These are the activations of a small neural network, seen along a few directions. Each row is one input.
In each table, some parts of the input vary, and every possible input appears once, in random order.
A made-up example of a description, with smaller parts first: ring(5) and (point or line(11) or (values(2) and line(6))).
Shared parts are said once, and a part with two or three values counts as separate values.

Other details of the inputs vary at random and push rows far along two fixed directions, the same in every table; ignore that.

Table:
row 1: [  5   4  -3   1   4   7  20  -1  14   5  26 -19]
row 2: [-21   2 -50  -7   8  -1  13   5  -1  41  -6  14]
row 3: [ -6 -12   3   0   4  -2  24   3   1  14  15 -23]
row 4: [  9 -18   0 -11  18  17  13  15  12 -11   1 -13]
row 5: [ -1   2  33   9 -10 -18  -7 -29  -5 -19 -15 -10]
row 6: [ -7   1  21   9 -21  -2 -15 -18 -23 -16   4 -13]
row 7: [ -4  -9  34   1 -12 -16 -13 -20 -12 -13 -13 -10]
row 8: [ 11  -5  25   0   1   5 -20  -5 -14 -30 -14   6]
row 9: [ 17  13  22   2 -22   1 -19   6  -7 -24   9   7]
row 10: [ 10 -11  27   2   4   3 -21  -9 -16 -25 -18   4]
row 11: [ 17  14  28   9 -20  -4 -16   1  -1 -23  10  13]
row 12: [ -3 -18   5  -2  11 -12  23  -4  16   9  -2 -23]
row 13: [-25  10 -19   1  -7 -12 -26 -16 -11  12 -35  28]
row 14: [-11  26 -26   2 -11  -8 -26  -7 -20  14  -8  39]
row 15: [  0  -3  -9  -5  -1  13  11   9   6   1  27 -24]
row 16: [14  0  4 -5 -1  9 15 26 19  1 21 -8]
row 17: [-11  13 -45  -1  13  -2  11   9  11  36   7  20]
row 18: [ -6   1 -47 -11  26  14   6  22  12  15 -17  25]
row 19: [16  5  0 -1 -2 13 18 15 27 -3 21 -9]
row 20: [ -4  32 -31   3 -15   3 -31  11  -8   2 -13  46]
row 21: [  9 -23   1  -9  22  15  12  13  10  -7  -3 -15]
row 22: [  3  -2   2  -3   5   4  17  10   7   9  26 -18]
row 23: [-20  10  -7   4  -2 -23 -19 -14 -12  16 -35  29]
row 24: [ 10 -28   3  -6  24  13  11  10   8  -2  -8 -17]
row 25: [  0   2  30  13 -16 -16  -6 -23 -21 -13   6  -7]
row 26: [ -2  -4  -2   3   3   0  27  -8   7   9  15 -25]
Each input here is: line(6) or (line(4) and line(5)).
Which other rows does row 2 become when the line(5) part takes its other values? List them by row number.
Answer: row 3, row 6, row 25, row 26

Table:
row 27: [ -8  23 -19   3  -5  -2 -32  -8 -13   0 -23  42]
row 28: [ -6   3 -40  -7   9   5  15  23  18  29  -1  13]
row 29: [ -4   6 -39  -6  12   7  14  17  24  24  -3  12]
row 30: [ -5   6 -35  -5  11   3  18  15  18  28  10   6]
row 31: [ -3 -37  24  -8  13  -3  32  -3  14   1  10 -56]
row 32: [-25   3  -5   4  -2 -24 -25 -24 -21  14 -39  23]
row 33: [-21   7  -8   6  -3 -20 -23 -23 -21  11 -35  27]
row 34: [ -9  -7 -27  -2  16   3  23   2  10  22  -4  -5]
row 35: [ -4   5 -35  -4  14   2  19  14  17  30  11   7]
row 36: [ -2 -10  39   7  -9 -13  -9 -25 -17 -19  -8 -17]
row 37: [  6 -29  20  -3  12   6  36   0  15  -4  19 -52]
row 38: [ -6  19 -16   3  -3  -2 -31  -6 -16  -2 -23  41]
row 39: [ 15   2  38   5 -11  -2 -14  -8  -5 -30   2  -3]
row 40: [ -6   2 -38  -6  16   8  16  13  11  27  13   3]
row 41: [  9   0  33   4 -20   2 -17  -4 -15 -28   7  -8]
row 42: [ 10   2  32   4 -19   3 -17  -7 -11 -30   6  -9]
row 43: [ 11   7  36   7 -21  -6 -11  -9 -10 -23  12  -6]
row 44: [ -8   3 -40  -7   9   9  15  18  13  26   7   4]
row 45: [ 11 -16  11  -7   2   9  31  20  21   0  29 -36]
row 46: [ -4  25 -13   5  -7  -7 -28  -8  -7   0 -22  43]
row 47: [  9   2  33   5 -20   1 -15  -5 -17 -26  10  -8]
row 48: [ -7   3 -38  -6  13   9  15  15  13  26  12   2]
row 49: [-13 -12 -25  -4  17  -1  22   1  10  24  -8  -7]
row 50: [ 10 -25  17  -1  11  10  37   1  15  -7  23 -48]
row 51: [ 17 -21  13  -7  15  11  28  19  18  -3  21 -29]
row 52: [ 10   3  32   4 -16   3 -17 -10  -9 -31   6  -9]
row 53: [ -5  17 -14   3  -3  -2 -30  -4 -20  -1 -22  41]
row 54: [ 16   0  38   5 -10  -3 -13  -6  -9 -29   3  -3]
row 55: [ 12   5  36   6 -20  -3 -13  -7  -6 -28   6  -6]
row 56: [ -2  14  -9   4  -1  -2 -29  -3 -23  -1 -20  40]
What do these inputs look like to the network?
Answer: line(8) or (values(2) and line(11))
Which other rows does row 55 become when the values(2) part takes its other values? List them by row number.
Answer: row 42
Start at row 32 and move only the line(8) part, one step at a time. The first step leads to row 31. Which rows follow, in order?
Answer: row 33, row 36, row 49, row 37, row 34, row 50

Table:
row 57: [  7  14  22   9 -20  -6 -19  -9 -19 -15   8  10]
row 58: [ -9  13 -32  -4  -1   6 -11  11  -4  17   0  20]
row 59: [-18 -22 -18 -12  13  -2  22   6  19  24  -5 -27]
row 60: [-11   1  22   7 -10 -22 -11 -26  -9  -3 -14  -4]
row 61: [  7  18  21   6 -19  -9 -21  -5 -13 -21  -4  20]
row 62: [ -4  33   1  14 -23 -17 -46 -17 -40  -3 -12  53]
row 63: [ 13   9  39   3 -15  -6 -11  -8  -3 -30  12  -4]
row 64: [ -7  20 -31   2   2  -4  -7   2  -2  22   1  30]
row 65: [ -1 -14 -24  -7  23  12  24  12   8  15   2  -7]
row 66: [  4  12  11   3 -18   5 -23  -6  -9 -22  -2   7]
row 67: [  2  -7 -27 -13  14  14  11  25  23  13   2  -2]
row 68: [ 19 -12  29  -4  -1   4  19  15  15 -18  22 -27]
row 69: [ -2 -28   6  -7  10   2  32   6  15   8   8 -40]
row 70: [ 17 -12  21  -1  -7  15  18   9  13 -20  25 -35]
row 71: [ 11   5  38   0 -18  -1 -26  -2 -11 -35   1   1]
row 72: [  5  14  19   8 -22  -3 -24  -7 -23 -15   4  13]
row 73: [ -8   2 -40  -1  22   4  10   5   0  25 -12  23]
row 74: [  5 -22   7  -5  21   6  33   2  16   3  16 -36]
row 75: [ -9   8 -46 -12   8  13   6  22  18  20  -3  14]
row 76: [ -3 -12  45   7 -19 -16  -9 -22 -13 -19  -8 -23]
row 77: [ 17   4  39   6 -19   0  -4  -5  -3 -33  13 -12]
row 78: [  4  -5 -25  -9  13  11  17  26  22  15   2   2]
row 79: [-16  -3  -6  -1  -1  -8 -12 -11  -9   6 -19   5]
row 80: [ -9  -3  21   6 -13 -15 -12 -18 -15  -6 -17  -2]
row 81: [ -9   5 -44  -8   7  15   9  19  12  24   8   4]
row 82: [  6  12  -2   1   1  -3 -11   1   5  -1  -8  22]
row 83: [-10  11 -43 -12   7   7  -1  22  12  20  -7  23]
row 84: [-20  -4 -34  -5  18 -11  17  -2  16  37 -14   3]
row 85: [ 19 -10  23   1  -5  11  21   6  15 -18  26 -33]
row 86: [  0 -24  -1 -10  17  11  21   6   9   1  10 -32]
row 87: [ 18  -9  39  -2 -11   4   3  10   4 -28  17 -21]
row 88: [-12   1 -30  -4  14   4  -8  -1  -8  13 -16  19]
row 89: [  1 -25  29  -1   1  -7  25  -6  11  -5  10 -45]
row 90: [ -6  12 -44  -1  12   7  12  10  18  28   5  15]
row 91: [ -2   7  23   9  -6 -14 -20 -27 -20 -13 -12  10]
row 92: [ -1 -27   2 -10  16  10  25   7  13   2  11 -39]
row 93: [-12  14 -50  -4   4  12  -5  13   7  23  -6  23]
row 94: [ 2 18 -8  5 -6  0 -9 -6  2 -1 -1 17]
row 95: [  4   1 -36  -4  19   6  13  23  22  27  -6  17]
row 96: [-12  18  10  12 -10 -21 -32 -30 -26  -4 -28  31]
row 97: [-13  13   7  11 -15 -17 -33 -23 -31  -5 -32  32]
row 98: [  1  17  -5   0  -2  -7 -14   1   1   0  -7  28]
row 99: [  4 -11  -3  -9   4  12  12  19   6   5  28 -25]
row 100: [ -8  -8 -38  -6  23   8  19  11   7  25  -8   7]
row 101: [ 17 -12  26   1  -6  11  23   7  11 -15  36 -40]
row 102: [ -5  -1  24   7  -6 -16  -8 -23 -10  -8  -9  -6]
row 103: [  0  -2 -25 -11   8  10  21  27  19  14   9  -1]
row 104: [  5 -10  42   8 -10  -9  -2 -20 -13 -22   0 -20]
row 105: [  1  12 -25  -1   5  -1  -4  12   8  14 -13  30]
row 106: [-11  -5 -43 -10  25  11   8  10   4  22  -9  11]
row 107: [ 14 -15  41   4   6   1   9 -14  -4 -24  16 -30]
row 108: [ 19 -11  29  -4   0   9  25   8  22 -20  32 -40]
row 109: [-11  28   0  16 -14 -19 -46 -30 -41  -6 -40  57]
row 110: [  9  -9   4  -6   9   6  24  13  13   8  37 -28]
row 111: [  0  -4 -39 -10  19  13   4  25  22  24  -6  12]
row 112: [  8 -12  -2  -4   0  17  26  18  15   1  30 -32]
row 113: [  6 -10  44   7 -12  -6 -10 -18 -19 -27  -3 -16]
row 114: [ -8   4 -27   2  14  -2   1  -2  -7  17 -16  23]
row 115: [  0  14 -11   6 -11   5 -10   1  -5  -1  -1  15]
row 116: [-12  -4 -38  -4  21  -1  19   6   9  32 -13  10]
row 117: [  2 -22  37  -2  -4   0   1 -11  -6 -22   7 -36]
row 118: [-21  10   6   6 -17 -20 -38 -26 -27  -3 -33  25]
row 119: [  6  24   7  12  -8 -11 -39 -14 -14  -9 -23  47]
row 120: [ 13 -12  23  -3  -5   9  13  12  -1 -10  33 -31]
row 121: [  8  10  19   3 -19   2 -12  -1  -6 -23   1   4]
row 122: [  5   4  18   7   3  -4 -13 -19 -18 -16  -5   8]
row 123: [  0  19 -12   8 -10   0 -11  -4  -6   2  -3  23]
row 124: [ 10 -25  26  -2   7   7  21   0   2 -14  14 -39]
row 125: [-16   0  -1   4  -5 -19  -3 -15  -5  13 -21   5]
row 126: [ 19   0  40   8 -15   1 -23  -4 -11 -29  -2   3]
row 127: [  1   0 -24  -4  11  10  25  14  21  19  23 -12]
row 128: [-18   5 -27   2   5 -13  -1  -7  -4  25 -25  22]
Changing only one part turns row 72 into row 57. The same change can be made to row 113. Which row results?
Answer: row 116
Changing only one part turns row 127 into row 81. The same change can be made to row 102. Which row results?
Answer: row 79
What do these inputs look like to the network?
Answer: line(4) and (line(8) or line(10))
Which other rows does row 89 become when the line(8) part takes its other values? List them by row number.
Answer: row 73, row 104, row 109, row 114, row 116, row 125, row 128
Start at row 90 and move only the line(4) part, one step at a time. The first step leads to row 123. Which rows follow, in order?
Answer: row 115, row 93
Start at row 88 and move only the line(4) part, one step at a time. The first step leads to row 100. Which rows follow, in order?
Answer: row 114, row 107

Table:
row 129: [ 12 -10  15  -8   1   8  12  10  25 -14  19 -27]
row 130: [ 10  -6  13  -5  -2   8  11  11  24 -11  22 -29]
row 131: [ -5  12 -34  -2  -1   0  15  18  13  28   7  13]
row 132: [-21  -6 -31  -6  12  -9  14   1  12  31 -22   5]
row 133: [ -5   2 -37 -13  13  14   1  19  15  14   1   9]
row 134: [  5   8  26  11  -8  -4 -22 -23 -27 -21   5   5]
row 135: [ 17 -19  16  -3   9  14  19  14   7 -15  14 -23]
row 136: [  3 -12  12  -1   8  -3  22  -4  11   2  11 -27]
row 137: [  8  -5  14  -3  -8  -2  18  14  13   0  30 -23]
row 138: [  9  17  28  10 -26  -2 -23 -12  -8 -24   3   6]
row 139: [ 11  -9   9  -5  -4  20  13  12  11 -11  27 -29]
row 140: [ -3  17 -15   3   2  -4 -30   2 -20   4 -27  47]
row 141: [ 19 -11  17   0   5   9  24   9  18 -16  13 -24]
row 142: [ 16 -14  12  -4   7  18  19  13   7 -18  15 -24]
row 143: [-15  -4 -40  -5  16   2   9   4   1  29 -11   8]
row 144: [  9   2  34   2  -7  -4 -31  -4 -19 -23  -5  10]
row 145: [-11  24 -13  10  -2 -15 -21 -20 -16  10 -19  41]
row 146: [-25 -13 -36  -7  12  -1   8   4   4  28 -23   3]
row 147: [ -3  -3  28   7 -13  -9 -22 -23 -26 -19 -11  -3]
row 148: [ -9   6 -33   1  19  -2  15   1  12  28   2  13]
row 149: [-23  -8 -30  -7  11  -9  14   1  12  31 -25   4]
row 150: [  4 -15   7  -2  10   7  16  -2   1  -1  16 -27]
row 151: [  4   6  26  10  -9  -5 -22 -23 -27 -20   2   4]
row 152: [ -7   6 -39 -11   9  14   1  20  14  17   5   7]
row 153: [  1   2  27   8 -11  -7 -22 -23 -27 -19  -4   0]
row 154: [-20  -8 -39  -6  14   0   8   4   2  29 -17   6]
row 155: [-10  26 -17   3 -17  -9 -29   1 -23   8  -5  41]
row 156: [ -4 -17  12  -4   5  -5  20  -4  11   3   0 -29]
row 157: [ 13 -14  11  -8   6  20  15  13  12 -18  18 -26]
row 158: [ 11  -6   8  -2  -6  16  17  14   6  -9  28 -28]
row 159: [  0   6 -33  -6  11   8  11  14  23  14  -6  12]
row 160: [-12  23 -13   9  -3 -16 -22 -20 -16  11 -23  40]
row 161: [  8  13  26   8 -28  -2 -22  -7 -24 -21  11   7]
row 162: [ 15   4  37   7 -11 -10 -20  -9 -11 -24  -9  13]
row 163: [  9  19  28  13 -28  -6 -19 -10 -13 -22   5   8]
row 164: [ -1 -15  12  -3   6  -5  21  -4  11   3   4 -28]
row 165: [-14   1 -34  -3  15  -6  15   1  11  31 -12   8]
row 166: [ -2  23 -17  10  -4 -11 -23  -5 -12   3 -31  54]
row 167: [ -8 -25   7  -5   5   2  14  -1   3   1  -1 -31]
row 168: [ 11   5  37   4 -11 -13 -27  -9  -9 -19  -7  13]
What do these inputs look like to the network?
Answer: values(2) and (line(9) or line(11))
Changing only the values(2) part turns row 133 into row 129. The same change can be made to row 134. Which row results?
Answer: row 148
Changing only the values(2) part turns row 142 into row 141. The same change can be made to row 154. Which row results?
Answer: row 156
Which other rows does row 161 become when the values(2) part takes its other values? List them by row number.
Answer: row 131
